These are the activations of a small neural network, seen along a few directions. Each row is one input.
In each table, some parts of the input vary, and every possible input appears once, in random order.
A made-up example of a description, with smaller parts first: one of 8 places around a ring, together with either a single point or (one of 2 separate values, together with one of 4 places along a line) or one of 9 places along a line.
Shared parts are said once, and a part with two or three values counts as separate values.

Other details of the inputs vary at random and push rows far along three fixed directions, the same in every table; ignore that.

Table:
x1: [ -3  -7   9   4   5   0  10 -10   4  -2   1   4]
x2: [  3  -8  -4  10   3   0   4  -6   5 -10   9   1]
x3: [-26 -27 -26 -62  -2  27 -43  -4 -30  -4  -4 -20]
x4: [  2  -8  -7   6  -3  -2   7 -14   2  -3  10   8]
x5: [  6   5   5   4   0  -3   2  -2   6 -12   5   0]
x6: [  1  -1   0  -1  -6  -6   6 -17   2   0   6  13]
x7: [-27 -20  -6 -54   8  38 -46   6 -29  -8  -9 -41]
x8: [ 2 -5  1 14  8  3  6 -2  2 -5  9 -7]
x9: [  9   4  -1   6   0  -3   1  -4   2 -12   8   0]
x10: [  4   9   7   6   3  -2   2  -1   5 -11   3  -3]
x11: [  5   8  -3   4  -4  -4   3 -10  -2  -3   7   4]
x12: [ 5  6  3 11  6  3  3  1  0 -8  7 -4]
x13: [-2  9 11  4  3  0  6 -6  1 -4 -1  3]
x14: [  0   8   8  10   5   1   2   1   3 -10   3  -3]
x15: [  5  -2   3   5   1  -3   2  -4   7 -13   6   3]
x16: [ 4  6  8 -1 -2 -4  6 -9  4 -6  1  5]
x17: [  8  24   8  10   2   1   2   4  -3  -6   3 -17]
x18: [  7   8   2   8   2   1   2   0   0 -10   7  -3]
x19: [ -2   9   6   3   0   1   7 -11  -2   5   4   6]
x20: [  6  25   4   6  -3  -1   5  -3  -7   1   4 -10]
x21: [ -3  -6  -1   1  -3  -3   9 -18   4   2   6  11]
x22: [  2  -1   6  -1  -1  -5   6 -11   5  -7   2   9]
x23: [ -6   0 -38 -18  15 -30  22  82  31  50 -34  18]
x24: [-3 -4 11  6  7  2 11 -7  3  1  1 -2]
x25: [  6  -2  -7   3  -6  -6   4 -13   0  -5  10  10]
x26: [  0  -5   3   7   3  -3   4  -4   6 -13   6   4]
x27: [ 2 27 11  3 -5 -2  7 -6 -4  6 -1 -7]
x28: [  7  -2  -3   6   0  -4   1  -6   4 -12   9   3]
x29: [ -1  20 -32 -19  12 -25  10  84  25  36 -31  -1]
x30: [ 1  3  0  9  1  2  8 -7 -4  3  9 -1]
x31: [ -5  -3   4   5   1   1  12 -14   0   8   6   3]
x32: [ 2 10 12  2  1 -1  7 -4  2 -4  0  2]
x33: [  1  -8   3   8   4   0   5  -4   9 -11   6   1]
x34: [-1 -8  5 10  8  1  6 -2  6 -9  6 -2]
x35: [ -2  -5   6   2   1  -4   7 -11   4  -7   1  10]
x36: [  1  10   5   1  -4  -2   6 -11  -1   2   4   6]
x37: [ 7  8  1  8  2 -2  1 -3  2 -9  6 -2]
x38: [  0  10   4   0  -5  -4   5 -14   0   2   3   7]
x39: [ 2  7 10 10  7  3  4  3  3 -9  4 -4]
x40: [ 2 10 11  1  0 -3  5 -8  4 -5 -2  3]
x41: [  5   8   9   7   2   1   2   2   3 -11   4  -3]
x42: [ 2 -8 -2 12  7  0  5 -4  3 -8  9 -2]
x43: [ -2  19 -28 -23   7 -26  11  80  22  45 -39   5]
x44: [  3  -6  -4   8   2  -3   3  -6   3 -12   9   4]
x45: [ 3  8  1 11  4  0  2  0  0 -9  6 -2]
x46: [ 3  3  2 13  7  4  5  1  0 -5  8 -8]
x47: [ 0 -4  8 12  9  3  7 -1  5 -7  6 -8]
x48: [-21 -15 -24 -66  -2  25 -41  -2 -28  -5  -3 -24]
x49: [ -3   5   6   5   0   1  10 -11  -2   8   4   2]
x50: [ 3  7  0  7  0  1  5 -6 -4  0  8  3]
x51: [ -3  -4  -1   1  -4  -5   7 -17   1   0   5  14]
x52: [ -2  -7   6   2   2  -1   9 -12   7  -5   2   7]
x53: [-32 -31 -14 -63  -1  33 -45  -9 -31   6 -11 -24]
x54: [  0  -8  -4   8   1  -1   8 -12  -1   0  10   5]
x55: [ -4  10   4   4  -2  -2   6 -12  -2   3   3   7]
x56: [ -6   5 -51 -20  10 -29  16  71  23  42 -22  21]
x57: [  57  -67   49   97 -101    5 -101   26  -37   59  -84   23]
x58: [  1  -4  -2  10   2   2   9 -10  -2   3  10   0]
x59: [  2   6   2  -2  -7  -5   5 -15   1   0   5   9]
x60: [-26 -18  -1 -60   1  37 -50   1 -32  -2 -18 -31]
Description of these inputs: one of 5 places around a ring, together with either a single point or one of 11 places around a ring.
The inputs of x6 and x25 match in every part but the place on the ring of 5. If x27 is changed in the same way as x6 into x25, which row does it become? -> x20
Which other rows does x54 become when the place on the ring of 5 takes its other values? List them by row number. -> x1, x34, x42, x53
Which other rows does x23 become when the place on the ring of 5 takes its other values? List them by row number. -> x7, x30, x46, x49

Table:
x61: [-10  21   7 -14   9  -2  15  -9   2   0   2   5]
x62: [-31 -37   2 -69  -2  49 -66 -27 -42 -27  -6 -33]
x63: [ -4   2 -13  -2   7  -2  17 -15  -2   1  18   8]
x64: [-3 -4  6  6 11  2 16 -9  5 -3  9 -7]
x65: [ 13  20  16  13 -15   2  -8 -13  -9  -7   2  -7]
x66: [ -6   5 -13  -7   6  -3  14 -14   1  -3  16   8]
x67: [  4   5  -7   3  -7  -3  -2 -16  -4 -11  14  10]
x68: [-11   9   6   9  29  24  -8  20  -8 -23   9 -24]
x69: [-12   8 -11 -10  15  -2  27 -11   4   8  17   5]
x70: [ 17   1  20  23 -11   5 -12 -10  -4 -15   2 -16]
x71: [ -7   4 -30 -23   5 -21  11  37  15  24 -14  27]
x72: [-7  0  4 -1 13  0 15 -7  8 -6  7 -7]
x73: [-35 -48 -41 -94   2  44 -79  14 -38 -10 -14 -43]
x74: [ 20 -24  11  32 -22  -3 -21  26  -1  25 -30  -3]
x75: [ 17  15  13  21 -14   4  -5 -14 -12  -2   6 -12]
x76: [ 15 -19   7  22 -19  -6 -20  29   3  22 -32  -2]
x77: [ -9 -18 -28 -13  15 -13  17  40  21  29 -11  10]
x78: [  5   8  -2   1  -8  -3  -4 -17  -4 -14  10  14]
x79: [-15  12  -6 -16  12  -3  23 -11   5   3  12   9]
x80: [  2  17   6   4  -2   0   7 -11  -4   0   5  -8]
x81: [ -6  12   0  -1   8  -1  21 -12  -1   7  11  -3]
x82: [  4   4  16   8   1   1   3  -8   3 -11   1  -9]
x83: [ -5   5  -7  10   9  12 -25  53 -12  15 -21  -9]
x84: [-11  -5  -4  -7  17   0  20  -8  12  -5  13   1]
x85: [ 38 -31  29  58 -46   4 -47  18 -14  21 -37  -6]
x86: [ 15  -3   0  22 -20  -9  -9  25  -3  35 -25   3]
x87: [ -9  17   4  -8   7  -2  17 -11   1   2   6   1]
x88: [ 18   2  26  24 -14   5 -15 -12  -5 -17  -1 -12]
x89: [ 17   6  30  20 -13   4 -16 -11  -4 -19  -4  -8]
x90: [ 26   3  17  25 -37  -8 -33  24  -7  23 -36   9]
x91: [ 11 -17  -3  18  -3   2  -3 -15  -1 -16  16   1]
x92: [  8 -11   0  11  -5  -1  -6 -15   1 -21  11   5]
x93: [  5   7  23   7   0   2  -1  -9   3 -14  -4  -5]
x94: [ 14  17  13  16 -14   3  -7 -13 -10  -5   4 -11]
x95: [ -4   2 -18  -7   0 -15   9  32  10  34 -19   9]
x96: [-15  16  -2 -20  13  -3  21 -10   6   1   8  12]
x97: [-16   3 -38 -27  15 -19  24  41  20  36 -10  17]
x98: [ -7   7  -9  -9   5  -4  14 -14   1  -5  14  12]
x99: [  0  24  14  -4  -1  -1   5 -10  -2  -4  -1   0]
x100: [  8  -1 -10  10  -5  -1   1 -17  -7  -6  18   5]
x101: [  8  -8   5   7  -4  -1  -8 -14   2 -24   7   9]
x102: [  1  20  10   1  -3  -1   7 -11  -3  -2   3  -4]
x103: [ -4  -7  -4 -10   4 -13   1  38  16  21 -28  10]
x104: [-12  -2   0  -9  16  -1  20  -8  12  -7  10   4]
x105: [ -4  -8  -3  -2   8  -2  11 -11   7 -14  12   7]
x106: [ -3 -11  -7   0   9  -1  11 -11   7 -12  14   3]
x107: [ -1 -13  -7   4  10   0  14 -12   5  -9  16   3]
x108: [  6   2  -9   7  -7  -2  -3 -18  -5 -10  15   6]
x109: [-6  1 11  0  9  0 13 -8  7 -8  4 -4]
x110: [-15  -6 -24 -28  18 -17  17  45  26  22 -18  18]
What is each input in this table made of? -> one of 2 separate values, together with either a single point or (one of 4 places along a line, together with one of 6 places along a line)
The inputs of x70 and x94 match in every part but the choice among 2 separate values. If x106 is changed in the same way as x70 into x94, which row does it become? -> x66
Which other rows does x81 become when the place on the line of 6 takes its other values? List them by row number. -> x63, x69, x75, x86, x100
Which other rows does x93 become when the place on the line of 4 takes its other values? List them by row number. -> x74, x76, x82

Table:
x111: [-12  30  -3 -29  25   8  20 -20  -2 -27  28 -10]
x112: [ -2   2  -3  -3  -5   1 -14  17  -2   4  -9   0]
x113: [ 14  22 -17  35  20 -49  71  34  51  13   9  47]
x114: [ 14  -8  35  40 -14  11 -15 -30 -10 -28   6  -8]
x115: [  0 -11   2 -10  -3  -2  -7   9   2   8 -13   4]
x116: [ -4  -2  -6   0  -1   3 -13  15  -3   8  -7   0]
x117: [-17  24  -4 -26  22  11  15 -23  -4 -28  28  -7]
x118: [ 5 -9 -5 -4  0  4 -8 14 -1  8 -7 -2]
x119: [  4   5  -1  -1  -3   0 -11  18  -4   7 -12 -13]
x120: [  3   5  -2  -3  -4   2 -11  17  -4  10  -8  -7]
x121: [ 4  4 -3 -5 -4  3 -9 13 -6 13 -9 -2]
x122: [  5  -7  -2  -4   0   1 -12  19   2   0  -8  -3]
x123: [  3   7   0  -3  -2  -1 -13  20  -2   2 -14 -10]
x124: [ -6  -2  -1  -4  -5   1  -4   7  -2  18 -13  -6]
x125: [  9 -13  40  31 -17  12 -12 -48 -13 -21   7   4]
x126: [  1 -13  -7   2   0   4  -8  16  -2   7  -4  -5]
x127: [-18  34 -29 -49  31  -3  35 -20   6 -23  40 -12]
x128: [ -2 -16  -6  -4  -2   4  -3   9  -4  13  -6   2]
x129: [ -7  -2   0 -10  -7  -2  -8   7  -2  11 -14   8]
x130: [ 20  19 -29  38  11 -52  71  26  49  17  17  40]
x131: [ 15  -4  36  29 -13  10  -4 -40 -10 -21  10   2]
x132: [  2 -10  -3  -8  -3   2  -5  11  -2  11  -8   1]
x133: [-16  26  -8 -21  28   8  22 -16  -2 -24  29 -23]
x134: [  5  -7  -3   0   1   1  -9  19   1   2  -9 -13]
x135: [-21  25  -9 -32  27  10  30 -27  -5 -19  34 -11]
x136: [ 19  -2  35  35 -11  10  -6 -36  -9 -23  11   1]
x137: [ -7   0   1  -7  -6  -2  -9   9   2   9 -16   1]
x138: [ -8  -6  -3  -6  -4  -1  -7   5  -4  16 -12   8]
x139: [ 15   1  16  18 -10  -1   2 -37  -2 -24  18   3]
x140: [ -4  -4  -7  -1  -1   3 -11  11  -6  10  -9   5]
x141: [-22  29 -32 -45  31  -1  36 -23   4 -21  42 -11]
x142: [  1  -3 -14  -8 -13  -6 -14   5  -3   5  -8   8]
x143: [  6   2 -11 -10 -12  -7 -13   6  -4   7  -9   4]
x144: [  5  -8  -4  -2  -1   3 -10  18   0   5  -6  -7]
x145: [ -5 -17  -3  -5  -3   1  -3   6  -1  15  -8   2]
x146: [  1   3   0 -10  -7   0  -8  11  -5  10 -13   4]
x147: [ -1 -10   1  -7  -3   0  -5  10   5  11 -13  -7]
x148: [ 10 -20  45  43 -19  15 -15 -56 -17 -17   7   3]
x149: [ 15   1  13  19 -11   0   5 -38  -3 -19  21  -1]
x150: [ -6 -15  -3  -4  -2   1  -3   8   3  13 -11  -5]
x151: [-19  27   1 -40  23   8  20 -29  -3 -23  25 -12]
x152: [ -4  -1  -6   3   0   1 -12  17  -3   5 -10  -7]
x153: [  0 -11   0  -9  -4   0  -4   8   1  13 -10   0]
x154: [-18  26   5 -35  19  11  14 -30  -2 -25  21 -20]
x155: [  1 -12  -7   3   2   2  -7  18  -1   4  -8 -12]
x156: [-20  17  -2 -24  21  13  16 -34  -9 -24  29  -6]
x157: [ 15  -9  46  35 -20  13 -13 -45 -10 -21   1  -7]
x158: [ -9  -5  -2  -4  -3  -1  -8   6   1  14 -14   0]
x159: [  0 -12  -5  -4   0   2 -11  14   0   1  -8   6]
x160: [  0 -19 -18  -4  -8  -5 -12   4   1   5  -3   7]
x161: [-1  0 -6  0 -2  4 -9 16 -6 12 -6 -6]
x162: [  1   2  -1  -8  -7   1  -6  10  -7  15 -11   1]
x163: [ -5 -18  -7  -3   1   2  -7   8  -1   8  -7   8]
x164: [-1 -1 -7 -2 -2  4 -7 12 -8 14 -8  0]
x165: [ -2   3  -3  -1  -3  -1 -13  19  -1   1 -12  -6]
x166: [ -2 -16  -8   0   3   4 -10  12  -1   6  -6   5]
x167: [ -1  -7 -18  -5 -10  -5 -12   3  -4   9  -6   8]
x168: [-19  27   1 -35  22  11  20 -29  -1 -20  25 -23]
x169: [  1 -14  -8  -1   1   5  -7  13  -3  10  -5   0]
x170: [  5  -6  -2  -2   1   0 -11  21   2  -3 -11  -9]
x171: [ 11 -23  49  49 -24  18 -23 -56 -16 -18   1  -5]
x172: [ -6 -14   0  -6  -2  -1  -8   9   6   4 -14   1]
x173: [  3   6   0  -5  -4   1 -13  18  -2   5 -10  -4]
x174: [ -5  -4  -1  -6  -6   1  -4   6  -6  20 -11   2]
x175: [ -2 -15  -7   2   2   3 -12  16   1   3  -5   0]
x176: [ 44  19  34 118  -3 -44  63 -12  42  -8  19  40]
x177: [  0 -10  -5  -2   0   2 -12  18   2  -1  -6   1]
x178: [ -4  -1  -3  -8  -7   0  -9  10  -4   8 -12   9]
x179: [ 19  19 -25  34  10 -52  62  25  49   8  13  44]
x180: [ -1   1   1 -11  -7  -1  -5   7  -5  18 -13   0]
What is each input in this table made of? -> one of 2 separate values, together with one of 5 places around a ring, together with either a single point or one of 6 places along a line
The inputs of x145 and x174 match in every part but the choice among 2 separate values. If x113 is changed in the same way as x145 into x174, which row does it become? -> x178
The inputs of x140 and x166 match in every part but the choice among 2 separate values. If x116 is changed in the same way as x140 into x166, which row does it become? -> x175
Which other rows does x114 become when the place on the line of 6 takes its other values? List them by row number. -> x113, x125, x159, x172, x177
A walk changes only the place on the ring of 5. It starts at x160 and steps to x179. List the rest of the walk in order. -> x139, x149, x130
Which other rows does x131 become when the choice among 2 separate values takes its other values? List them by row number. -> x146
